a =
6,6,4,6,6
5,6,4,5,6
5,6,5,5,5
6,8,4,6,7
6,7,4,6,7
5,7,4,6,6
5,8,4,6,8
5,6,4,6,6
6,8,2,6,7
5,7,5,6,7
6,7,4,6,6
Rows and columns are counted from 1.
(1, 1) => 6
(3, 1) => 5
(5, 2) => 7
(7, 2) => 8
(11, 3) => 4
(2, 1) => 5
(5, 3) => 4
(2, 5) => 6
(2, 2) => 6
(9, 5) => 7
(10, 5) => 7
(3, 4) => 5
(3, 2) => 6
(6, 1) => 5
(8, 2) => 6

M =
[[  7.8  -3.3  -2.8 -12.0  -1.2  20.1 -13.0 -13.3  -0.5  -0.8  -6.0  -1.8
    0.7  -0.1   1.8  -2.3]
 [ -5.0   7.3  -2.0  -6.5  -7.9  23.1  23.6  -6.0   7.8  -3.3  -0.3   1.0
   -8.5  -9.0 -15.5  11.3]
 [  9.7   1.7  -1.7  17.7   1.8 -26.1  20.1  24.5 -14.8   3.0   5.4   9.7
   -3.1   9.9  -3.6   1.2]
 [  8.1   3.2  -5.8   6.3  -1.8  -9.7 -13.4  10.6  14.2   9.8  -9.8   4.3
    2.6   8.6  -8.1   7.4]
 [ -8.0  -1.7   3.8 -11.4   3.6  13.0   5.6 -11.6  -5.5  -6.4   7.3  -4.6
    2.7   0.4   6.1  -3.8]
 [-12.4  11.2  11.0  -5.8  -3.4  -9.0  24.4   5.9 -25.3  -7.7   6.1   5.1
    7.0  -4.8  -7.7  -0.4]
 [ -6.5  -8.6   1.5  -5.8  15.3   5.1   1.3  -0.3  -6.1 -15.0   0.1 -11.3
   15.0  -9.6  28.3 -22.4]
 [ -5.2  -1.9  -1.4 -25.6   1.5  25.1  -4.6 -11.1  18.1   5.5   5.5  -6.5
    1.7  -1.2  -0.2  11.4]
 [  7.5   8.3  -1.5 -17.8  -5.1  12.2   0.4 -10.6   7.5   6.4 -12.2   8.8
    7.7   2.8  -8.2   9.5]
 [  3.0  -2.0  -3.2 -23.2   7.3  20.6   0.4 -17.5 -29.8  -3.3  31.0   2.8
   -7.7  10.6  13.4  -8.4]
 [  3.2   7.9   1.7  -2.3  -7.4  -7.3  17.8   5.3 -14.8   4.6   1.7   5.8
   -6.7  -1.9 -10.8  17.3]
 [ -4.2   4.4   1.8 -21.9  -3.1  25.6  -4.8 -14.2   3.3   3.0 -49.1  -1.7
    9.1 -19.4  -6.8   8.0]]
Indices start at 1.
row 1 col 1: 7.8
row 4 col 6: -9.7
row 6 col 5: -3.4
row 11 col 16: 17.3
row 10 col 4: -23.2
row 7 col 1: -6.5
row 4 col 3: -5.8
row 10 col 3: -3.2
row 5 col 2: -1.7
row 11 col 9: -14.8
row 11 col 15: -10.8
row 10 col 10: -3.3
row 6 col 6: -9.0
row 1 col 16: -2.3
row 3 col 14: 9.9
row 3 col 4: 17.7
row 9 col 14: 2.8
row 4 col 15: -8.1
row 8 col 13: 1.7
row 5 col 6: 13.0
row 9 col 15: -8.2
row 3 col 7: 20.1
row 4 col 14: 8.6
row 10 col 9: -29.8
row 3 col 3: -1.7
row 7 col 9: -6.1
row 2 col 14: -9.0
row 5 col 4: -11.4
row 9 col 2: 8.3
row 7 col 3: 1.5
row 7 col 14: -9.6
row 12 col 2: 4.4
row 10 col 2: -2.0
row 2 col 12: 1.0

m =
[[ 0.1  1.9  0.5  0.0  1.1  0.0  0.7  1.3  0.3 19.4 40.1  8.9  3.0  1.6]
 [-0.3  2.0  0.7  0.1 -0.8  0.1  1.3  1.4 -0.1  0.9  9.4 36.5 18.0  2.6]
 [ 0.8 20.1 37.3 14.7  3.3  0.3 -0.1  1.5 -0.9  0.2  2.1  2.0  1.9  1.6]
 [-0.3  1.9  0.7  0.3 -0.3  0.2  1.4  1.6  0.3  0.8  9.9 36.7 18.3  2.8]
 [ 0.7  0.5 -0.1 -0.2 -0.2  5.5 33.7 26.5  5.5  0.1  1.9  1.8  1.2  1.1]
 [ 0.4  1.1  0.8 -0.2 -0.6  0.1  0.3  1.2  0.3  0.2  1.7  1.5  8.5 38.9]
 [ 0.3  1.3  0.8 -0.2 -2.7  0.5  1.2  1.3 -0.1  0.4  2.6 10.0 41.7 11.8]
 [ 0.5  0.6  0.3  0.2  3.3 23.2 36.1  6.2  1.1  0.2  1.8  1.7  0.6  1.2]
 [-0.3  1.9  0.9  0.0 -1.1  0.6  1.1  1.5 -0.1  0.6  5.9 30.0 27.1  3.5]
 [26.3  2.5  0.9  0.0  0.7  0.3  0.3  1.1 -0.6  0.0  2.1  0.9  2.4  1.9]]
Indices start at 1.
row 1 col 1 = 0.1
row 4 col 7 = 1.4
row 2 col 14 = 2.6
row 10 col 10 = 0.0
row 2 col 11 = 9.4
row 9 col 2 = 1.9
row 6 col 13 = 8.5
row 8 col 1 = 0.5
row 5 col 1 = 0.7
row 4 col 3 = 0.7
row 6 col 3 = 0.8
row 4 col 13 = 18.3
row 3 col 11 = 2.1
row 7 col 2 = 1.3
row 9 col 12 = 30.0
row 9 col 5 = -1.1
row 7 col 10 = 0.4
row 2 col 7 = 1.3
row 3 col 6 = 0.3
row 9 col 4 = 0.0
row 10 col 8 = 1.1
row 3 col 3 = 37.3
row 8 col 6 = 23.2
row 4 col 8 = 1.6
row 10 col 6 = 0.3
row 6 col 10 = 0.2
row 3 col 13 = 1.9
row 4 col 1 = -0.3
row 1 col 11 = 40.1
row 3 col 9 = -0.9
row 2 col 9 = -0.1
row 10 col 2 = 2.5
row 2 col 6 = 0.1

arr = [[19.2, -7.0, -11.4, 14.8, 16.5, 8.5], [-15.3, 37.6, -15.3, -10.2, 32.4, 5.7], [-1.8, -11.0, -6.0, 15.9, 14.8, 12.1], [31.1, -19.9, -16.6, 30.6, 23.9, 12.0], [-34.0, -4.8, -24.8, 21.4, 40.8, 21.0], [-2.3, -7.4, 24.5, 0.9, -20.6, 3.1], [19.3, -23.3, 25.0, 14.9, -24.5, 2.5], [-6.9, 17.5, -1.9, -0.3, 15.7, 5.7], [-12.0, -0.4, -7.6, 11.6, 18.6, 10.9], [5.9, -8.3, 6.5, 5.0, -7.1, 0.9], [-29.2, 44.8, 45.4, -34.4, -29.8, -9.8], [19.5, 5.8, 14.1, -5.9, -15.0, -5.8], [47.1, -45.3, -44.8, 52.1, 45.5, 21.8], [-5.4, -6.8, 12.4, 13.3, -2.5, 6.9], [-25.2, 39.2, 39.9, -28.4, -24.7, -7.5], [-12.3, 0.5, -19.3, 13.2, 30.0, 15.3]]
Indices start at 1.
row 1 col 1 = 19.2
row 12 col 6 = -5.8
row 4 col 5 = 23.9
row 7 col 5 = -24.5
row 10 col 2 = -8.3
row 4 col 1 = 31.1
row 6 col 3 = 24.5
row 13 col 3 = -44.8
row 16 col 5 = 30.0
row 2 col 6 = 5.7
row 2 col 1 = -15.3
row 2 col 5 = 32.4
row 7 col 4 = 14.9
row 4 col 3 = -16.6
row 11 col 5 = -29.8
row 13 col 2 = -45.3
row 4 col 4 = 30.6
row 6 col 4 = 0.9
row 7 col 6 = 2.5
row 10 col 6 = 0.9
row 9 col 5 = 18.6
row 5 col 5 = 40.8
row 11 col 3 = 45.4
row 11 col 2 = 44.8
row 1 col 2 = -7.0
row 1 col 5 = 16.5
row 3 col 3 = -6.0
row 11 col 4 = -34.4
row 8 col 1 = -6.9
row 15 col 3 = 39.9
row 2 col 2 = 37.6
row 12 col 2 = 5.8
row 5 col 2 = -4.8
row 15 col 1 = -25.2

x =
[[  2.0   1.4  49.7  -0.5   0.6  -1.1   2.2   1.6  -0.2  -0.5  10.1   7.5
    1.9  38.4  40.0  -1.1]
 [  4.6   7.9  46.1  27.2   0.8  33.4   5.1   1.5  -2.6  -1.0   0.2   1.0
   47.7  -5.7  -5.4  13.7]
 [-12.5   1.1   4.9   3.2  -3.1   2.6  -2.1  19.5   7.4  -2.9  12.8   6.8
   -5.9  37.9  17.4   3.1]
 [ 18.7  20.2   2.2   3.4  21.9   6.2  32.7  -1.4   2.0   4.9   0.0   9.4
   -1.6  49.3  37.3   3.7]]
Indices start at 1.
row 1 col 1 = 2.0
row 1 col 8 = 1.6
row 4 col 11 = 0.0
row 1 col 16 = -1.1
row 3 col 9 = 7.4
row 3 col 15 = 17.4
row 2 col 15 = -5.4
row 3 col 2 = 1.1
row 1 col 13 = 1.9
row 4 col 8 = -1.4
row 3 col 16 = 3.1
row 2 col 16 = 13.7
row 2 col 3 = 46.1
row 4 col 3 = 2.2
row 3 col 11 = 12.8
row 1 col 4 = -0.5
row 2 col 6 = 33.4
row 3 col 12 = 6.8
row 2 col 13 = 47.7
row 2 col 2 = 7.9
row 4 col 15 = 37.3
row 3 col 13 = -5.9
row 2 col 9 = -2.6
row 2 col 1 = 4.6
row 3 col 3 = 4.9
row 1 col 2 = 1.4
row 3 col 8 = 19.5
row 4 col 10 = 4.9
row 4 col 2 = 20.2
row 3 col 5 = -3.1
row 4 col 1 = 18.7
row 1 col 10 = -0.5
row 2 col 4 = 27.2
